These are the activations of a small neural network, seen along a few directions. Each row is one input.
In each table, some parts of the input vary, and every possible input appears once, in random order.
A made-up example of a description, with smaller parts first: one of 8 places around a ring, together with either a single point or one of 9 places around a ring or (one of 3 separate values, together with one of 4 places along a line).
Shared parts are said once, and a part with two or three values counts as separate values.

Other details of the inputs shift rows strongly along three fixed directions, in all tables alike. That doesn't count.

A family of inputs:
r1: [20 41 7 -8 1 -3 11 -13 4 14 -15 -18]
r2: [11 -26 -32 19 -3 13 -14 -21 -48 -6 -24 23]
r3: [20 17 -13 11 -22 7 2 -21 -7 10 -25 1]
r4: [25 16 35 -10 -34 17 62 23 73 9 -3 -22]
r5: [17 -8 -14 17 -21 18 11 -2 3 -4 -15 9]
r6: [-2 -84 -3 31 -38 33 16 30 12 -20 7 22]
r7: [13 -29 -5 29 -49 26 19 16 13 13 -8 16]
r8: [-43 2 36 -36 35 -16 -9 24 31 -24 50 -14]
r9: [-33 3 -2 -12 45 -19 -47 -5 -36 -13 27 1]
r10: [-39 -7 23 -39 52 -36 -26 -9 59 -25 41 -25]
r11: [3 58 23 -12 2 -21 -2 -2 18 14 -2 -29]
r12: [-9 -80 -24 24 3 30 -10 8 -21 -27 20 28]
r13: [16 24 41 -25 -20 8 65 24 72 12 10 -25]
r14: [23 39 -31 27 -6 -10 -24 -23 -59 26 -43 8]
r15: [36 40 -41 42 -38 -22 -28 -30 -3 46 -55 9]
r16: [29 18 14 6 -50 23 43 2 51 25 -11 -10]
r17: [-10 -66 17 6 -18 20 25 33 25 -20 16 7]
r18: [-6 4 -15 2 23 -13 -21 -5 -51 7 -4 7]
r19: [1 99 9 -20 16 -37 -23 -23 -10 20 -18 -24]
r20: [-13 0 28 -17 7 -6 16 25 28 -12 15 -13]
r21: [-29 -2 16 -41 49 -17 -11 -8 -11 -19 29 -8]
r22: [4 28 7 -19 20 -10 6 -9 -6 8 3 -13]
r23: [-24 -26 -17 -4 33 -9 -24 7 -50 -16 11 21]
r24: [-12 -80 -13 17 -10 20 6 23 -24 -14 9 29]
r25: [-31 4 -11 -21 50 -13 -41 -17 -33 -25 23 8]
r26: [36 14 -34 33 -26 15 -4 -25 -31 17 -39 10]
Each input here is: one of 2 separate values, together with either a single point or (one of 3 separate values, together with one of 4 places along a line).
Question: Changing only the choice among 2 separate values turns r16 into r7. The same change can be made to r21. Which row results?
Answer: r24
Question: Start at r22 and move only the place on the line of 4, one step at a time. The first step leads to r1. Which rows follow, in order?
Answer: r26, r12
Question: Which other rows does r10 become when the choice among 2 separate values takes its other values? List them by row number.
Answer: r15
Question: Which other rows does r8 become when the place on the line of 4 takes its other values? List them by row number.
Answer: r19, r20, r23

A family of inputs:
r27: [19 67 7 -4 -27 -12 26 1 23 44 -23 -7]
r28: [-34 43 53 -55 38 -29 -1 10 12 4 39 -32]
r29: [8 -15 -5 46 -54 1 -3 25 30 27 -9 12]
r30: [-23 -45 51 -22 3 7 33 49 33 -20 36 -17]
r31: [17 21 19 -7 -17 -3 20 -5 16 5 -17 -22]
r32: [22 -11 -26 28 -17 -2 10 -5 -6 20 -40 11]
r33: [36 25 -16 14 -22 -6 21 -12 20 43 -29 0]
r34: [1 -30 20 11 -21 30 35 35 18 -17 5 -3]
r35: [-19 -15 52 -31 12 2 39 32 69 -29 32 -33]
r36: [12 -46 -20 40 -49 52 24 18 -10 7 -6 31]
r37: [31 70 18 -12 -15 -9 29 1 35 17 -19 -25]
r38: [-5 -68 -28 39 -8 25 -2 25 -57 -12 -11 36]
r39: [-6 64 -13 -15 50 -35 -39 -19 -71 11 -11 -6]
r40: [-53 4 35 -65 87 -58 -38 -9 1 -28 39 -31]
r41: [-21 27 35 -42 33 -14 2 -10 56 -18 26 -33]
r42: [29 70 -1 -4 -24 0 19 -13 25 34 -12 -7]
r43: [-23 -6 -39 -11 72 -20 -72 -47 -63 -32 9 15]
r44: [9 -11 7 36 -55 21 -2 19 53 -4 0 -5]
r45: [-46 0 46 -51 46 -25 10 21 45 -13 52 -27]
r46: [0 55 -6 -17 22 -39 -28 -21 -46 15 -24 -5]
r47: [-11 -89 -9 11 14 10 10 32 -3 -29 22 18]
r48: [30 39 -7 16 -26 8 21 4 -11 42 -19 3]
r49: [-34 5 30 -52 76 -35 -19 -3 28 -38 40 -31]
r50: [-16 -28 -18 0 37 -10 -29 -15 -25 -27 -6 8]
r51: [-16 -52 -54 19 43 -11 -51 -5 -91 -26 -3 45]
r52: [15 12 -25 10 15 -6 -16 -20 -39 -4 -21 4]
r53: [-17 9 18 -25 23 -22 7 1 37 10 13 -14]
r54: [18 18 -5 -1 -22 1 5 -27 17 25 -17 -4]
r55: [-1 8 46 -20 -30 22 41 22 52 9 27 -21]
r56: [-7 -85 -35 68 -29 6 -35 30 -28 -13 -12 39]
r57: [-1 -28 -5 13 -2 15 -10 3 -49 -19 -9 11]
r58: [-17 20 -18 -16 30 -18 -46 -41 -54 1 3 4]
r59: [0 28 -26 5 37 -9 -40 -21 -79 -10 -14 8]
r60: [-8 -71 -22 26 0 11 3 19 -26 -15 -5 24]
r61: [15 23 17 -8 -22 8 17 -15 22 5 -7 -19]
r62: [3 -21 -26 12 6 17 -15 -7 -24 -23 6 24]
r63: [3 -67 15 9 -40 40 33 26 38 -29 18 12]
r64: [20 -5 -10 13 -24 7 25 17 13 20 -4 15]
r65: [6 60 -14 6 3 7 -20 -28 -47 10 -22 0]
r66: [27 30 -9 18 -42 22 21 -7 14 12 -26 5]
r67: [14 83 -11 -16 15 -20 -15 -39 -12 31 -10 -15]
r68: [-6 -40 30 -11 -19 6 36 26 44 4 23 -9]
r69: [-22 -85 1 -1 18 10 11 32 12 -24 43 16]
r70: [21 67 3 -2 -27 1 21 -19 25 39 -20 -17]
r71: [16 28 -6 -4 -5 -4 -11 -38 0 9 -22 -10]
r72: [-68 -62 23 -48 85 -35 -42 11 -30 -55 56 -7]
r73: [-42 11 -9 -28 51 -17 -45 -17 -33 -22 29 11]
r74: [1 -18 -36 8 20 1 -28 -27 -23 -1 1 19]
r75: [-5 9 63 -45 6 -14 37 14 88 -12 21 -48]
r76: [12 80 6 -20 8 -30 -16 -29 -24 12 -29 -19]
r77: [-3 51 -3 17 0 -30 -50 -11 -11 1 -20 -15]
r78: [29 25 5 15 -46 29 21 -8 -5 15 -23 -4]
r79: [26 -40 -22 40 -39 51 21 11 -14 -7 -7 25]
r80: [23 -11 -2 8 -7 -5 26 8 30 13 -14 -5]
r81: [26 36 -9 16 -30 -4 23 6 0 29 -39 4]
r82: [12 -40 -19 30 -31 36 15 0 1 -11 -11 17]
r83: [21 -54 -20 29 -38 15 18 1 5 20 -21 21]
r84: [26 27 -16 16 -32 10 17 -21 26 34 -29 1]
r85: [-18 -78 -6 11 1 39 6 28 -6 -28 43 26]
r86: [-7 -58 -35 17 20 20 -26 -12 -41 -35 13 27]
r87: [-17 -20 44 -32 -12 11 31 24 65 -13 43 -13]
r88: [-29 -5 46 -29 12 2 28 38 38 -3 41 -16]
r89: [3 47 -14 -9 7 -28 -26 -25 -44 27 -20 7]
r90: [21 0 -20 26 -26 14 9 2 -17 0 -33 16]
r91: [4 40 -21 32 -31 -9 -44 -15 -2 26 -15 4]
Question: Describe the family of inputs behind these rows.
Answer: one of 5 places around a ring, together with either a single point or (one of 3 separate values, together with one of 4 places along a line)
Question: Changing only the place on the ring of 5 turns r71 into r83. The same change can be made to r78. Which row results?
Answer: r28
Question: Changing only the place on the ring of 5 turns r59 into r39. The same change can be made to r76. Which row results?
Answer: r46
Question: Which other rows does r66 become when the place on the line of 4 takes its other values? List them by row number.
Answer: r41, r65, r82
Question: Which other rows agree with r42 in the place on the ring of 5? List them by row number.
Answer: r36, r54, r55, r58, r67, r70, r73, r74, r84, r85, r87, r91
Question: Start at r80 and move only the place on the line of 4, one step at a time. The first step leads to r47. Which rows follow, in order?
Answer: r51, r39
Question: Which other rows does r69 become when the choice among 3 separate values takes its other values? List them by row number.
Answer: r45, r68

A family of inputs:
r92: [-17 -19 -31 -27 45 12 -38 -56 11 -26 28 4]
r93: [21 60 -7 13 -27 23 20 -17 -38 10 -44 -1]
r94: [15 -44 -12 -2 -20 49 22 -19 71 -46 16 -6]
r95: [-8 -12 52 -29 -14 9 31 17 43 -4 24 -21]
r96: [43 46 -21 46 -48 2 -13 -1 -21 36 -38 4]
r97: [6 2 31 -15 -18 -7 30 17 58 4 -18 -8]
r98: [-47 0 49 -27 28 -22 -23 15 37 -11 44 -38]
r99: [48 34 -6 22 -74 2 33 3 8 43 -34 3]
r100: [0 -72 -8 8 9 9 1 33 5 -23 9 33]
r101: [3 18 -15 -14 31 -13 -8 -26 -46 -20 -5 -13]
r102: [-29 -23 9 -26 41 -26 -48 -13 -28 -30 11 1]
r103: [10 47 -30 18 0 -42 -40 -27 -37 20 -31 -6]
r104: [-12 -54 -10 -6 27 16 -9 -16 -37 -16 5 8]
r105: [-37 -23 17 3 15 5 -15 41 17 -8 43 3]
r106: [-40 -21 38 -18 31 -23 -23 9 40 -14 33 -32]
r107: [29 -43 -8 15 -43 14 62 22 39 16 -17 16]
r108: [-24 -55 -3 -2 -6 16 16 28 -15 -16 29 30]
r109: [30 96 22 -28 -22 -43 38 -3 57 45 -33 -29]
r110: [-34 22 -3 -3 32 -32 -72 -18 -52 -16 2 -5]
r111: [26 -21 -79 72 -33 -10 -28 -13 -59 20 -63 44]
r112: [-20 -15 2 -25 29 -1 4 -7 -27 -6 32 -3]
r113: [-1 -70 -77 68 -8 -2 -36 -6 -58 10 -33 49]
r114: [-35 -10 24 -28 29 -2 -15 35 -4 -27 45 13]
r115: [13 -49 19 2 -16 46 47 28 21 -1 28 3]
r116: [-47 37 62 -36 8 -18 2 36 61 -13 35 -35]
r117: [11 30 23 -27 6 -4 57 10 43 -10 -2 -31]
r118: [28 -38 -24 52 -67 25 6 -17 92 -7 -13 14]
r119: [19 24 43 -27 -5 -12 22 21 56 5 15 -25]
r120: [-18 5 27 -1 4 -18 4 12 61 13 -3 -24]
r121: [-7 -6 -33 -11 63 -3 -28 -25 -66 -4 -4 20]
r122: [-5 30 -42 37 -19 -11 -30 -7 -48 37 -23 18]
r123: [6 -76 -7 8 7 20 20 27 7 -16 10 30]
r124: [-18 -27 17 -22 21 8 19 13 -9 -41 37 -13]
r125: [-31 -4 -21 -43 62 -21 -65 -65 14 -38 37 5]
r126: [24 71 -6 16 0 -26 -26 -21 -2 45 -24 -23]
r127: [6 64 -14 -29 33 -48 -30 -46 -50 21 -15 -12]
r128: [31 43 -2 34 -50 -9 16 0 38 35 -62 -10]
r129: [-20 -32 32 -26 12 21 22 7 9 -12 30 -12]
r130: [-20 -27 -8 -27 46 -10 -7 -16 -30 -13 26 -3]
r131: [38 41 -24 12 -19 13 25 -35 -20 45 -65 4]
r132: [15 -96 -24 64 -37 35 20 42 31 4 -6 32]
r133: [54 -53 -10 53 -85 50 40 37 12 17 -19 33]
r134: [-28 25 -21 -14 22 -27 -41 -6 -65 -3 5 26]
r135: [-30 -19 16 3 8 5 -13 45 12 -22 36 8]
r136: [-23 -10 25 -27 5 16 46 25 23 -2 38 -4]
r137: [24 -57 -53 45 -14 29 -27 -9 -92 0 -16 53]
r138: [33 -71 -14 27 -25 51 41 15 2 4 -1 18]
r139: [-6 -7 -62 4 27 -16 -86 -77 -26 -27 -8 36]
r140: [-28 -80 -40 40 3 1 -45 9 -53 -12 18 30]
r141: [4 55 51 -44 14 -5 51 2 59 -10 -7 -49]
r142: [-17 38 40 -22 -8 -32 6 24 52 4 28 -38]
r143: [-34 -33 -5 0 4 8 -32 12 -45 -24 6 34]
r144: [-20 -25 23 4 9 0 -12 30 26 -3 42 -12]
r145: [16 91 4 -35 45 -41 -33 -41 -37 26 -12 -21]
r146: [46 29 -4 15 -47 8 41 -13 21 43 -63 3]
r147: [-47 20 32 -47 41 -14 -18 0 -19 -16 28 -4]
r148: [17 -14 12 11 -37 36 43 34 16 12 7 20]
r149: [-20 -68 8 20 -6 1 -19 21 16 -31 8 2]
r150: [-4 -18 24 5 2 -8 16 43 63 -10 14 -9]
r151: [-9 -29 2 13 -13 5 -8 -20 109 -10 29 -10]
r152: [-7 101 -2 -5 -7 -39 -21 -6 -12 32 -16 -16]
r153: [8 -45 -15 8 27 23 -5 0 -43 -40 8 8]
r154: [13 67 2 -9 8 -2 -10 -37 -51 -1 -29 -21]
r155: [21 -24 10 4 -46 15 46 17 21 15 7 2]
r156: [27 57 -1 -6 0 0 4 -37 -28 3 -41 -26]
r157: [41 60 -13 4 -32 -29 4 -23 -8 39 -42 -7]
r158: [-51 14 49 -57 48 2 12 10 13 -18 45 -20]
r159: [7 -1 37 -8 -39 8 19 17 34 4 0 -10]
r160: [59 -3 -51 77 -61 16 -10 -6 -32 33 -61 26]
r161: [-44 14 6 -36 57 -11 -12 1 -44 -42 36 -4]
r162: [-38 -85 -14 39 -14 27 -23 31 -19 -16 14 32]
r163: [0 27 -39 23 13 -38 -51 -33 -47 28 -21 -2]
r164: [20 106 33 -25 2 5 38 3 13 12 -5 -31]
r165: [-12 -7 7 -17 46 9 -14 0 -44 -42 30 -5]
r166: [-2 29 -16 -19 66 -11 -23 -20 -55 -26 -7 -2]
r167: [29 62 25 -20 -18 -15 18 -26 19 34 -32 -29]
r168: [18 -26 1 -3 -18 18 66 13 40 18 -5 -1]
r169: [32 47 1 9 -30 33 45 4 -2 41 -18 5]
Question: Describe the family of inputs behind these rows.
Answer: one of 6 places along a line, together with either a single point or (one of 3 separate values, together with one of 4 places along a line)
Question: Changing only the place on the line of 6 turns r101 into r130. The same change can be made to r165. Which row results?
Answer: r115
Question: Which other rows does r121 become when the choice among 3 separate values takes its other values? List them by row number.
Answer: r131, r168
Question: Which other rows agree with r126 in the place on the line of 6? List them by row number.
Answer: r98, r105, r106, r113, r120, r122, r132, r140, r144, r151, r162, r163
Question: Which other rows does r101 become when the place on the line of 4 takes its other values? List them by row number.
Answer: r117, r124, r161
Question: Which other rows agree with r102 in the place on the line of 6? List them by row number.
Answer: r97, r99, r100, r109, r114, r119, r133, r134, r139, r143, r157, r159
